A small network was trained on invented records. Each row is its activation on one of them, seen along a few directions.
Each row is followed by the record's values for the fields J, N, V, H.
Not every record has every field; a missing one is left out.
Other fields move the rows too, some of them a lot.
In the rows, 500 means zero.
Random noise pushes rows far along 2 fixed directions. That doesn't count. These rows show it; they differ only by the noise:
367, 559, 531, 659, 443, 704, 406, 394, 383, 539, 505, 483, 680, 541, 519, 368, 485
419, 447, 519, 460, 469, 555, 514, 538, 525, 377, 449, 403, 617, 400, 294, 442, 589
349, 443, 518, 497, 481, 668, 443, 428, 318, 533, 550, 432, 806, 421, 342, 395, 498
445, 606, 536, 679, 417, 601, 466, 495, 620, 380, 384, 472, 439, 563, 534, 407, 576

544, 372, 397, 244, 616, 263, 488, 555, 573, 545, 486, 559, 518, 412, 303, 662, 556  J: j4 / N: n4 / V: v1
486, 412, 562, 686, 470, 504, 462, 469, 283, 558, 713, 625, 588, 563, 620, 586, 349  J: j4 / N: n5 / V: v2 / H: h1
624, 593, 538, 586, 437, 359, 570, 585, 723, 353, 349, 471, 159, 551, 642, 567, 528  J: j3 / N: n4 / V: v2 / H: h1
514, 534, 509, 425, 458, 514, 548, 571, 585, 382, 413, 353, 381, 458, 500, 430, 546  J: j2 / N: n2 / V: v2 / H: h1
552, 539, 568, 531, 407, 442, 635, 679, 681, 276, 437, 365, 242, 434, 549, 495, 542  J: j2 / N: n5 / V: v2 / H: h1
442, 463, 492, 705, 467, 637, 468, 481, 519, 390, 567, 680, 618, 570, 408, 466, 550  J: j6 / N: n6 / V: v1
571, 592, 545, 897, 451, 492, 387, 400, 603, 498, 546, 835, 337, 787, 790, 606, 422  J: j5 / N: n6 / V: v1
429, 503, 521, 687, 447, 669, 505, 459, 483, 387, 510, 573, 587, 535, 465, 412, 503  J: j1 / N: n6 / V: v2 / H: h1
509, 672, 506, 682, 425, 557, 475, 519, 707, 339, 324, 476, 241, 650, 656, 407, 592  J: j4 / N: n2 / V: v2 / H: h1
498, 499, 422, 476, 527, 527, 571, 537, 575, 406, 423, 504, 519, 474, 363, 464, 642  J: j1 / N: n4 / V: v1
429, 487, 526, 404, 532, 601, 515, 454, 306, 585, 563, 375, 631, 431, 505, 400, 435  J: j1 / N: n3 / V: v2 / H: h1
543, 535, 454, 455, 492, 466, 442, 503, 558, 542, 439, 501, 485, 499, 485, 528, 505  J: j6 / N: n4 / V: v1
522, 385, 541, 758, 450, 531, 544, 487, 451, 359, 645, 739, 550, 597, 439, 600, 448  J: j1 / N: n5 / V: v1
523, 528, 457, 432, 470, 423, 572, 661, 773, 278, 327, 379, 328, 414, 362, 485, 698  J: j4 / N: n6 / V: v1
437, 383, 562, 380, 514, 568, 575, 520, 342, 499, 594, 360, 678, 344, 384, 460, 481  J: j3 / N: n6 / V: v2 / H: h1
469, 618, 524, 643, 456, 611, 484, 462, 549, 517, 471, 508, 432, 559, 627, 415, 521  J: j3 / N: n6 / V: v1
488, 572, 448, 678, 465, 536, 440, 466, 615, 490, 437, 599, 428, 640, 564, 473, 596  J: j4 / N: n6 / V: v1
596, 423, 507, 425, 501, 319, 500, 594, 560, 460, 522, 513, 363, 467, 485, 657, 446  J: j6 / N: n4 / V: v1
586, 248, 476, 421, 547, 289, 526, 593, 675, 304, 558, 744, 527, 427, 148, 735, 577  J: j5 / N: n6 / V: v1
333, 576, 525, 713, 473, 847, 476, 387, 351, 499, 526, 519, 763, 558, 489, 262, 519  J: j1 / N: n6 / V: v2 / H: h1
540, 657, 532, 446, 520, 383, 515, 595, 709, 464, 376, 425, 220, 527, 634, 517, 527  J: j6 / N: n1 / V: v1
404, 461, 580, 516, 491, 682, 529, 435, 223, 572, 658, 448, 710, 469, 474, 427, 368  J: j5 / N: n3 / V: v1
603, 343, 503, 335, 542, 305, 552, 574, 488, 497, 573, 502, 470, 402, 403, 684, 464  J: j3 / N: n4 / V: v1
557, 543, 506, 557, 501, 418, 370, 433, 469, 659, 539, 594, 448, 608, 671, 607, 395  J: j6 / N: n4 / V: v1
499, 382, 540, 628, 475, 530, 524, 476, 354, 465, 688, 626, 613, 539, 488, 601, 441  J: j1 / N: n5 / V: v1
423, 574, 497, 791, 428, 755, 462, 395, 442, 444, 518, 588, 582, 660, 560, 380, 539  J: j1 / N: n2 / V: v1
459, 470, 460, 653, 475, 559, 415, 458, 419, 544, 619, 657, 637, 563, 519, 530, 470  J: j4 / N: n5 / V: v1
517, 383, 550, 453, 522, 417, 594, 605, 475, 416, 611, 509, 541, 416, 375, 603, 511  J: j2 / N: n5 / V: v1
516, 428, 534, 568, 466, 497, 574, 593, 654, 261, 473, 557, 436, 476, 352, 503, 602  J: j5 / N: n6 / V: v2 / H: h1
553, 455, 589, 459, 463, 468, 695, 604, 543, 293, 466, 335, 385, 414, 390, 521, 563  J: j1 / N: n3 / V: v1
461, 456, 425, 493, 538, 445, 397, 445, 534, 586, 466, 588, 635, 544, 429, 511, 606  J: j4 / N: n6 / V: v2 / H: h1
421, 573, 505, 675, 467, 731, 510, 417, 402, 457, 510, 528, 562, 608, 503, 370, 513  J: j1 / N: n2 / V: v1
502, 302, 441, 526, 539, 443, 460, 492, 477, 405, 616, 735, 682, 480, 263, 637, 505  J: j1 / N: n6 / V: v1
513, 701, 525, 334, 486, 446, 596, 650, 794, 380, 239, 207, 191, 400, 577, 389, 605  J: j2 / N: n1 / V: v2 / H: h1
652, 445, 572, 690, 452, 311, 572, 592, 714, 291, 535, 725, 220, 612, 554, 712, 489  J: j5 / N: n5 / V: v1
492, 437, 590, 226, 529, 388, 741, 730, 493, 329, 491, 180, 434, 234, 344, 479, 562  J: j2 / N: n3 / V: v2 / H: h1
466, 700, 535, 859, 405, 736, 404, 365, 492, 540, 484, 633, 397, 761, 790, 387, 414  J: j5 / N: n2 / V: v1
592, 579, 524, 482, 498, 359, 472, 507, 472, 625, 491, 454, 282, 533, 788, 577, 360  J: j3 / N: n4 / V: v2 / H: h1
496, 454, 560, 513, 457, 544, 620, 615, 635, 222, 452, 426, 421, 413, 321, 483, 610  J: j3 / N: n6 / V: v1

Here are new rows. What are their fields?
447, 395, 533, 637, 477, 595, 536, 487, 427, 380, 592, 589, 653, 496, 369, 494, 520  J: j1 / N: n6 / V: v2 / H: h1
491, 536, 505, 741, 474, 511, 367, 379, 294, 670, 657, 687, 532, 661, 732, 585, 315  J: j4 / N: n5 / V: v1
426, 444, 421, 431, 532, 616, 464, 405, 304, 593, 555, 475, 751, 459, 396, 449, 494  J: j1 / N: n4 / V: v1
368, 627, 493, 798, 414, 796, 386, 375, 386, 563, 532, 570, 627, 626, 612, 331, 459  J: j4 / N: n6 / V: v1
488, 656, 580, 749, 390, 648, 449, 448, 495, 502, 480, 474, 372, 654, 719, 419, 432  J: j6 / N: n3 / V: v1
393, 394, 576, 476, 525, 652, 597, 466, 189, 521, 675, 418, 774, 419, 389, 414, 448  J: j1 / N: n3 / V: v2 / H: h1
517, 358, 638, 286, 512, 456, 646, 591, 273, 505, 658, 269, 558, 310, 412, 555, 384  J: j3 / N: n3 / V: v1
385, 569, 432, 416, 509, 634, 363, 365, 216, 761, 528, 347, 709, 481, 635, 338, 421  J: j4 / N: n2 / V: v2 / H: h1
499, 686, 467, 556, 453, 566, 433, 437, 610, 599, 328, 433, 391, 616, 636, 399, 537  J: j6 / N: n4 / V: v1
501, 368, 494, 483, 503, 463, 543, 535, 583, 323, 470, 567, 569, 452, 259, 541, 567  J: j1 / N: n6 / V: v2 / H: h1
493, 526, 444, 198, 559, 396, 620, 625, 673, 434, 333, 307, 402, 340, 379, 444, 617  J: j2 / N: n1 / V: v2 / H: h1
595, 413, 564, 143, 509, 308, 687, 679, 578, 373, 433, 154, 300, 273, 413, 538, 550  J: j3 / N: n3 / V: v2 / H: h1
423, 477, 449, 380, 549, 583, 508, 476, 406, 502, 498, 422, 639, 438, 403, 400, 550  J: j1 / N: n2 / V: v2 / H: h1
474, 722, 448, 684, 477, 645, 442, 420, 642, 469, 318, 525, 385, 689, 675, 327, 614  J: j1 / N: n2 / V: v2 / H: h1
559, 365, 505, 286, 558, 307, 595, 599, 506, 497, 558, 449, 531, 359, 356, 623, 532  J: j2 / N: n5 / V: v1
484, 650, 531, 870, 413, 673, 459, 459, 705, 367, 440, 697, 379, 698, 634, 421, 565  J: j5 / N: n6 / V: v1
568, 564, 525, 689, 406, 444, 574, 630, 862, 171, 326, 528, 174, 574, 529, 502, 652  J: j4 / N: n6 / V: v2 / H: h1
433, 452, 452, 581, 535, 556, 343, 322, 312, 739, 616, 664, 731, 584, 559, 501, 444  J: j4 / N: n6 / V: v2 / H: h1
472, 470, 488, 157, 591, 421, 549, 567, 493, 564, 483, 312, 521, 306, 425, 491, 498  J: j3 / N: n1 / V: v2 / H: h1
